A small network was shown many inputs. Here are its activations along a few directions, one row for each input.
Each table varies a few parts of the input and shows all the possible inputs, shuffled.
Descriptions start from the smaller parts, as in this example, which fits no table here: line(4) and (point or ring(11) or (values(3) and ring(5))).
Shared parts are said once, and a part with two or three values counts as separate values.

Other details of the inputs vary at random and push rows far along three fixed directions, the same in every table; ignore that.

Table:
R1: [-29 -14 -28   0  22  54  -5  -9  -7 -22   2  -4  22]
R2: [ 22 -12 -12 -46   5  20 -44  -3 -10 -11  -1 -47  13]
R3: [ 23  14  27   3 -11 -60  -9  39 -10  25  10  -1 -11]
R4: [ 23  -3  20  -4  -8  -8 -18  -8  -5 -30  26   2  -8]
R5: [ -5   8  31   2 -30 -51  -4  38   6  22  -1 -25 -33]
R6: [  0  14  12  -3  12 -22  18 -28  -4 -23  22  10  -3]
R7: [ -4  -8  14  36 -20 -26  21   9  11  29  -9   2  -7]
R8: [  5 -10  -3  -7   2  29   0 -19  14 -37  -1 -13  16]
R9: [ 17  -7  15  14   5 -15   6  27   0  11 -13  25  -9]
R10: [ -8  24  10  18  -9   1 -13 -38 -16 -22   8   9  15]
R11: [ -6 -12  18  25  -4  -9  19  29   0  30  -2  32 -15]
R12: [ 14   1   7  -5 -11   4  -6 -15   5 -26  29  18   4]
R13: [-16  -5 -54  -3  13  29   8  24   5  15 -43  17  38]
R14: [ 11  16  25 -20   3 -33 -26 -21   0  -6  32 -24  -2]
R15: [  2 -15 -21 -26  15  47  -8 -27  13 -14  -6   4  21]
R16: [ -4   8 -23   9 -10 -12 -20  30 -11  21 -23 -16 -13]
R17: [ -1 -18 -47 -19   9  34  28  17  -2  16 -45  19  23]
R18: [ 13  -1  12  15  15 -11  15  32   0  18 -16  26  -5]
R19: [  4  10 -20 -29  16   6 -44  12 -26 -26   7 -54  24]
R20: [ -2  -6   0  10  -4   3  13 -36 -12 -17  26   0  -6]
R21: [-30   4   7  53  29 -13  41  -7  21   4 -28  68  -4]
R22: [  8   9  10 -16 -17 -39  -5 -24 -12 -21  30  -9  -8]
R23: [-17   1   3  31  -6  -8  -6 -31  -4 -17  26   7  -1]
R24: [  3   0  -2   2 -19 -26   9  23  15  21 -21  -4  11]
R25: [-28   6   3  35  -1  -3  22 -52  26 -35  16  62   3]
R26: [ 10  -1  -9   6  -5  -4  17  26   9  23 -12  36   8]
R27: [ -5  -1  16  -9  -6 -26 -14  25   4  41 -10 -10 -29]
R28: [ 13  -3  26  -2   0 -44 -17  12   1  26 -13  -6 -18]
R29: [ 16 -11 -23 -22  -6   7 -33  30 -17  47 -22 -47   4]
R30: [ -2   0   4   2  -6 -19 -26 -16  -7 -35  11  -8  -1]
R31: [-15  11  -8  20   1 -36   9  14   8  17 -18  27   9]
R32: [ -1  10   7  -3  -1   0   8 -22  21 -25  18  -6  18]
R33: [-13 -19 -49   0  12  32   4  24   2   9 -52  18  29]
R34: [ -4  11  39  -4 -23 -32 -20  -6   3 -21  36 -37 -30]
R35: [  9  -1  24  -3 -25 -27 -14 -18   9 -29  19 -20  -4]
R36: [ -3   1  11  20 -12  10   4 -30  11 -19  22 -12  -3]
R37: [ -2  -5 -36 -19  25  34  15  14  19  37 -39  16  31]
R38: [ 21 -20 -32 -37   1   4 -12  41 -28  13 -41 -36   9]
R39: [ -5  16  -7 -10  12 -10 -24  -6 -10 -27  16 -21  18]
R40: [ -1  16  25   7   1 -20  10 -22  19 -25  24  -4   6]
R41: [ -2   2 -12 -10  25  46  12 -10  14 -27  -3 -15  31]
R42: [ -1  -3  -6   7  -1  12   9 -32 -11 -16  19  -1  -9]
R43: [  0  -2  10   6  -6  -5   5  40   0  25  -5  17 -24]
R44: [-30   6   6  53   4   6  22 -54  17 -25  23  50 -10]
R45: [ -2  13  19  24  10   4  33 -40  27 -28  37  63   4]
R46: [ -1   6  -7  16  -8 -17  24   8  -1  25 -18  19 -31]
R47: [ -8 -16  23   4  -6 -32  -3  13  -2  42   1  -4 -11]
R48: [ 14 -14 -21 -17   9  53  -3  -6   2 -29   4  14  22]
R49: [-16  -8  20  49  13  -6  56  -6  41   8 -34  60  -5]
R50: [ 21  17  23  15 -24 -22  -4  20 -21  31 -12  15   0]
R51: [  0  15   5   4 -15  15   2 -21  19 -23  18 -15 -12]
R52: [ 10 -13 -22   1   9  62   2  -9  -6 -13  18   1  22]
R53: [  1  -4 -14 -10   1  -2   5   7  16  37 -23  16  12]
R54: [ -2   1  -4  -4  12  -1 -28  -6 -13 -33   3 -19   8]
R55: [ 14  -3   9 -20 -17 -31 -15 -19 -19 -27  19 -17 -12]
R56: [ -1   4 -23   3  -4   6  26  12   0  21 -23  15 -19]
R57: [  5   0  15   2  18 -24   1  14   6  32 -23   6  -9]
R58: [ -4 -13  16   6   3  22   5  -8  -6 -15  36  10   4]
R59: [ -7   5   8 -19  -5  -5   1 -11 -10 -24  26 -12 -26]
R60: [  3  11 -36 -26  -6  23 -45  10 -20 -20   7 -53   4]
R61: [-20   1  14  33   6  14  51  11  31  15  -5  78 -24]
R62: [ 11  -5 -13   3   3  49  -4 -11  -6 -16  22   0   8]
R63: [  0  11   0   5  -9  23  -1 -21  15 -24  14 -18  -9]
R64: [  4  10   9 -10  15 -12   8 -22 -12 -25  18  -6  -3]
R65: [ 10  -2  16  -9 -22 -48 -17   8   6  32  -6   0 -12]
R66: [-18   3 -13  -4  -4 -12 -14  41  -9  16 -18 -14 -12]
R67: [-17 -17 -13  -5  14  61  11  -8   9 -19   2 -17  23]
R68: [ 11   2 -14 -14  31  52   4  -1  -1 -24  10   7  26]
R69: [-14 -18 -13 -18  23  57  -3 -22   5  -3   7  -6  15]
R70: [ 13  17  25  -7 -19 -30 -37 -25   0  -2  35 -28 -35]
R71: [ -6  -3  -3 -19   1   0  -7  30   7  38 -19  -8 -16]
R72: [ 16   7   1  14 -16  -9  -2  33  -2  29  -6  10 -26]
R73: [ 12  17  15 -14 -16 -15 -31 -23   5  -3  30 -26 -27]
R74: [  3 -18 -30 -11  27  27  24  21  -9   9 -47   9  12]
R75: [ -3  -6 -27 -13  39  39  16  17  13  35 -43  12  25]
R76: [-28 -12  22  28  11   4  47 -51   6 -25  32  46 -11]
R77: [  0   7  29  13   9 -12   9 -20  14 -29  14  -5  -2]
R78: [ 11  10  27  -8   6 -39  -7 -20 -21 -29  25 -18 -19]
R79: [ 11  20  34  18 -37 -46  -6  10 -11  29 -19 -13  -2]
R80: [  6  -2  12   5 -30 -41   2  21  13  19 -16  -6  -2]
R81: [  0  -7   7   5   0  10  -8 -38   4  -1  27  -5   0]
R82: [ 22  13  -3 -38  -7  26 -45 -15 -29   5  -1 -49  26]
R83: [-17 -19  12  20  -5  -5  24  22   9  25 -12   0   5]
R84: [ 27   8 -22 -33 -10  38 -35  21 -17 -14  19 -42  -1]
R85: [-29 -18 -27   1  22  51  -2 -10  -8 -21   6  -5  30]
R86: [-15 -19  -8   7   8   4  30  16 -10  24 -20  15  -7]
R87: [  9   4 -15 -19  -1 -28   9  24 -13  21 -18  -8   6]
R88: [-27  -2 -21   7  12  16   1  24   0  10 -23   8  -5]
R89: [ 22   8 -18 -28 -15   0 -16  29 -48  31 -37 -40  17]
R90: [ -3   1  10 -10 -11 -37  -1  29 -19  20  -6 -15 -35]
Description of these inputs: values(5) and (point or (values(2) and line(4)) or ring(9)).
Question: The inputs of R78 and R21 match in every part but the values(5) part. If R46 is changed in the same way as R78 into R21, which row does it become?
Answer: R16
Question: The inputs of R18 and R57 match in every part but the values(5) part. If R52 is changed in the same way as R18 into R57, which row does it become?
Answer: R81
Question: The inputs of R10 and R82 match in every part but the values(5) part. If R85 is changed in the same way as R10 into R82, which row does it become?
Answer: R47
Question: Change only the values(5) part in R2. List by row number the other rows that result.
Answer: R4, R8, R30, R38
Question: A walk changes only the ring(9) part. It starts at R49 and steps to R8. List the rest of the walk in order.
Answer: R35, R80, R24, R32, R40, R41, R77
Question: Change only the values(2) part in R23. List by row number the other rows that result.
Answer: R85
Question: Change only the line(4) part in R58. List by row number the other rows that result.
Answer: R11, R43, R61
Question: Change only the values(5) part in R34. List by row number the other rows that result.
Answer: R27, R43, R88, R90
Question: Change only the values(2) part in R71. List by row number the other rows that result.
Answer: R73

Table:
R91: [-10   2   0  21   4 -44  14  36   6  13 -29  23  -2]
R92: [-30  -8 -24  21  12  22  39  -4  19  21 -51  19  17]
R93: [-23 -22  49  31  23 -12  47  34  14  49   9  46 -49]
R94: [  0   1  13   7  -6  -8  10   6  28  30 -23  21   3]
R95: [ 10   4  17   7 -12  23   5 -58   9 -37  61  33 -19]
R96: [ 27  10  11 -33   5   4 -26 -61  -7 -38  51 -26   7]
R97: [-18  -1 -23   4  12  45  15  -8  30  10 -18   1  28]
R98: [-12  -6 -44  -7  38  32  10  -6  -9 -13 -26  15  24]
R99: [  8  11  22  28 -11 -51  22  27  -9  15   5  32 -25]
R100: [ -9   2  14   5 -27 -24 -35 -13 -32 -32  45 -24 -26]
R101: [ 13 -12 -24   2  18  50  30  27   0  17 -33  32  16]
R102: [ -2  -2  -8   3  29  43  43  -6  26  -5 -30  53  28]
R103: [  8  10   8  -4 -36 -32 -42  31 -15  33  10 -53 -21]
R104: [  7  -6 -30 -24  -9  29 -38  35 -19  -1 -20 -79  20]
R105: [  0  -6 -17  -1   5  60  12  -4  18  11 -11  16  13]
R106: [ 34   2  17 -34 -22 -57 -28  20 -12  27   0 -41   1]
R107: [ -7   6   9 -21  -9 -17 -41 -20 -17 -53  43 -58  14]
R108: [-23  -9 -32   4  23  51  28 -17  27  21 -36  18  31]
R109: [ -8   3 -11 -14  20   9  -8 -35  -6 -57  19  -5  18]
R110: [ 11  12  23 -19  16  16   5 -69   5 -63  41  14  13]
R111: [ -7  13  33  38  10 -21  39 -20  19 -25  18  60  -9]
R112: [ -2   1   7  11   1 -18  14  -8  19  46 -31  38  -9]
R113: [ -6   4  15   6 -21 -24 -36 -13 -22 -38  45 -33 -15]
R114: [-19   7   3  23  -2 -24   7 -24   2  13 -17   7 -13]
R115: [ 12  10  23   7   9 -33  17 -19   1   8  -6  37 -12]
R116: [ 10 -15 -55 -30   3  33 -33  63 -47   7 -22 -41  12]
R117: [-14  12  26  27 -24 -14  -7 -40   2 -34  44 -10 -25]
R118: [-15 -17  41  -6  -2 -44  34  28  30  35  10   0 -85]
R119: [  6   7  10  -2 -43 -35 -40  31 -24  41  10 -40 -31]
R120: [-16  -1   0  23  28  38  18 -52  18 -73  33  35  13]
R121: [  3   3 -12   5   0   5  17  32 -20  11  -7  29  -8]
R122: [ 19   0  22  13  -4 -25  14  29   6  19 -20  22  -6]
R123: [  8   6 -21 -22  19  -6   4  14 -22   9 -19   0  16]
R124: [  2   3 -35 -32   7  23 -36   8 -10  26 -26 -47  16]
R125: [-29 -18 -29  26  16  29  28  23  13  11 -40  24  21]
R126: [-25  10  15  18  -1  13   5 -60  23 -55  30   0   5]
R127: [-29   3  -5  26  -5  57  16 -62   8 -49  35  22  -9]
R128: [ 20  -2  25  20 -21 -34  10  12   9  28   9  22 -21]
R129: [ -5  -3  -1 -30  -2 -13 -47 -31 -24 -54  35 -63  15]
R130: [ 11  -7 -33 -32  -5  40 -44  38  -9  17 -18 -73  26]
R131: [ 13  -5 -26 -27 -11  49 -26  20 -12  20  -9 -19   3]
R132: [  8  17  20 -25   4 -26 -13 -38 -16 -53  43 -14   7]
R133: [ 24   0  38  18 -21 -53   7  19  13  33   1  12 -15]
R134: [  3  -1   5  27 -14 -60   1  55 -18  30 -17   4 -25]
R135: [  3 -13 -56 -48  15  25 -48  28 -43   2 -28 -76  33]
R136: [ 10   0  21  -4 -20 -51  -9  24  10  54 -32  -1  -8]
R137: [ 10   6  33   9 -17 -14 -12 -21  21  -8  24   0 -10]
R138: [ 19 -15 -40 -20  15  75  13  19 -17   4 -20  14  19]
R139: [  2 -12 -24  -3  24  54  40  -2  34  13 -30  42  36]
R140: [  7  19  34   9 -13 -80   6  32  -1  13  -2  12 -13]
Question: What is each input in this table made of?
Answer: values(2) or (line(6) and ring(8))
Question: Which of the alternatives is R115?
Answer: line(6) and ring(8)
Question: Change only the ring(8) part in R115. List by row number the other rows that result.
Answer: R96, R98, R112, R114, R123, R124, R135
Question: Change only the line(6) part in R140. List by row number the other rows that result.
Answer: R99, R111, R121, R123, R132
Question: Change only the ring(8) part in R140. List by row number the other rows that result.
Answer: R91, R94, R97, R102, R107, R126, R139

Table:
R141: [ -9   8  39  16 -22 -19 -10 -48  10 -32  56  -8 -30]
R142: [ 17 -15 -33 -32   9  24 -10  63 -28  30 -32 -30   8]
R143: [-15 -12 -17  21  25  55  57   2  43  37 -46  62  12]
R144: [  6   4 -18 -32  -3  22 -52 -22 -24 -46  29 -63  19]
R145: [ -3  -3 -26 -24  21  19  -7   6  -7 -19 -15 -25  31]
R146: [ -8  16  36  17   3 -37  13 -60  16 -48  37  30  -7]
R147: [ -4  -7 -12  -9  36  83  27 -53  23 -46  27  38  21]
R148: [-13  -7 -11   9  21  64  35 -27  37   0  -8  36  14]
R149: [ 39  -1 -18 -32 -28 -28 -53  85 -47  28 -22 -70  14]
R150: [ -5  -3   9  21 -16 -40   6  43  -6  40 -15   9 -33]
R151: [  4  -3 -25  -3  -1   3   2  29  -7  39 -41   1  14]
R152: [-11  13  44  32 -23 -86  -9 -13  -3  -4  19   3 -31]
R153: [ -3  -5  24  28   4 -19  45  10  25  40 -21  63 -17]
R154: [ 13   5 -11 -20  -3   1 -16  -1 -11   0  -7 -16  15]
R155: [ -5   7  18   5  -6 -50 -14   1 -10  -8   8 -20  -5]
R156: [ 17   7 -17 -40  11  29 -28 -32 -10 -48  22 -34  28]
R157: [ -8   1  40  41 -30 -67  17  18  17  50  -9  22 -43]
R158: [-14  -7 -18   1   6  40   4   3   0  -5   3  -1  -3]
R159: [  9   8  28  -8  -7 -15 -19 -26 -18 -43  57 -16 -25]
R160: [ -7  -7 -31  10   5  21  12  22   0  35 -44  15  18]
Question: What is each input in this table made of?
Answer: point or ring(9) or ring(10)
Question: Which other rows belong to the same alternative as R154? List them by row number.
Answer: R144, R145, R146, R151, R152, R155, R156, R160
